A small network was shown many inputs. Here are its activations along a few directions, one row for each input.
Each table varies a few parts of the input and shows all the possible inputs, shuffled.
Descriptions start from the smaller parts, as in this example, which fits no table here: one of 5 places around a ring, together with either a single point or one of 11 places along a line or (one of 2 separate values, together with one of 6 places along a line).
Shared parts are said once, and a part with two or three values counts as separate values.

Other details of the inputs shift rows strongly along two fixed directions, in all tables alike. That doesn't count.

Table:
r1: [  0 -19  -4  23 -72  48 -46  14  13  -4 -11]
r2: [  7  26  10 -41  51 -29  46   5 -15  54  15]
r3: [-36  10 -31 -20  -8 -44 -16  80  41  56 -30]
r4: [ 12   1  29  17  32  16  12 -56 -36 -54  31]
r5: [  5  29  10 -42  44 -29  52  -1 -17  47  13]
r6: [  0  -5   5   0  23  -2  -3 -56 -31 -43  15]
r7: [ 11 -12  14  19  18  16   5 -78 -50 -62  33]
r8: [  1 -16  -4  38 -52  35 -38  35   9 -36 -22]
r9: [  0  19  20 -27  67 -41  49 -10  -2   9  30]
r10: [-12 -22 -24  27 -48  24 -58  20   6 -25 -30]
r11: [-25  -8 -34 -22   0 -25  -5  58  33  41 -35]
r12: [-11   1  -1  44 -53  32 -43   6  -1 -46 -10]
r13: [  7   2 -39 -16 -37 -10   4  81  66  79 -47]
r14: [ -2   4 -12 -19 -26  -9   5  84  29  63 -39]
r15: [ 20  -5  35   7   0  33   4 -90 -38 -47  44]
r16: [  1   5  31  18  19  -3 -13 -81 -41 -70  29]
r17: [-15  31   0 -36  67 -49  47  14   5  41  27]
r18: [ 39   0  20  20   5  29   7 -78 -16 -30  16]
r19: [  8 -27   5  23 -72  46 -40  17  20 -12 -17]
r20: [ -9   4 -16 -36  61 -41  45   3  -8  39  21]
r21: [ 24  25  -4 -39  59 -30  55 -30   5  54  25]
r22: [ -4 -31 -13  28 -48  23 -53  19  11 -37 -34]
r23: [-29   1 -22 -22  -9 -47  -9  84  49  48 -36]
r24: [ 11   4  19  20  20  19  -1 -45 -36 -50  31]
r25: [ -2 -34 -17  34 -54  29 -39  29   8 -28 -28]
r26: [  6 -24  11  30 -65  55 -40 -10   6 -25  -8]
r27: [ -8  27   1 -39  66 -39  58  -3 -12  25  30]
r28: [ 16  29 -12 -46  47 -36  61 -14  14  65  14]
r29: [  6 -16  10  11  25   8  10 -48 -30 -36  20]
r30: [-18  -6 -11  41 -61  28 -47  50  26 -17 -32]
r31: [ -3   8  -6 -12 -19   0   4  56  15  51 -30]
r32: [ -2  -2  29  16  20  -7 -14 -54 -23 -51  16]
Each input here is: one of 4 places along a line, together with either one of 3 separate values or one of 5 places around a ring.
Changing only the place on the line of 4 turns r16 into r32. The same change can be made to r6. Which row results?
> r11
Start at r20 and move only the place on the ring of 5, one step at a time. The first step leads to r10. Which rows follow, in order?
> r3, r17, r24
List by row number the other rows that have the place on the line of 4 in common with r9.
> r8, r13, r14, r19, r22, r23, r25

Table:
r33: [ 27 -40 -16 -18  14  18  39 -45   0   5  22]
r34: [ 26 -13  16   4  -8  45 -26 -78 -46 -12  25]
r35: [  6   0  37  38  30  19 -10 -10 -65 -77  13]
r36: [-47  30  -5 -38  28 -50  31  37 -24  23   4]
r37: [  14  -65  -48   19 -105   58  -48   50   24   14  -67]
r38: [ -9  58  -1 -30  22 -49  50   7  31  45  14]
r39: [ -12   -3  -11   13 -120   56  -39   64    7   27  -43]
r40: [ 19  -6 -32 -10  28 -30  31 -23  42  11 -13]
r41: [-18  -8  -2  18  19   3 -45 -51 -50 -48  14]
r42: [-23 -29 -42 -21  52 -41  33   5   6  -5   8]
r43: [ 19  18  17 -42  44 -10  66  60  -7  84   2]
r44: [ -1   3 -38  43 -92  25 -96  37  42  13 -70]
r45: [ 14  41  30   8  -9  -6   6 -53 -24 -27   3]
r46: [ 22  16   5  40  -3  21 -42 -88   1 -46  19]
r47: [-49  17 -42 -41  65 -60  16  32  16  55  23]
r48: [-20  19   2  -3  59 -25  34  58  -5   1  20]
r49: [-29  11  18  32 -14  17 -14 -41 -44 -84  38]
r50: [ 43 -21   0  22   6   5  -6 -83 -13 -56 -20]
r51: [  2  19  21 -17 -10  23  39 -31 -17  11  44]
r52: [ 21 -11   8  12  -8  50 -19 -79 -23 -17  46]
r53: [-30 -16  42 -65  42 -69  23  36  63  48  18]
r54: [ 22  47  12 -24  58 -49  50  52  17  61 -18]
r55: [ 12  15 -14  62 -76  34 -46  94  58   2 -53]
r56: [  2  -4 -17  18 -64  47  -5 122  46  62 -32]
r57: [ -3 -46 -15  15  19   0 -11 -46 -44 -70  -7]
r58: [ -7 -31  74 -33  21 -33 -13 -25   8 -18  10]
What do these inputs look like to the network?
> one of 2 separate values, together with either a single point or (one of 3 separate values, together with one of 4 places along a line)
Changing only the choice among 2 separate values turns r51 into r39. The same change can be made to r48. Which row results?
> r35
Change only the choice among 3 separate values in r33. List by row number the other rows that result.
> r40, r42
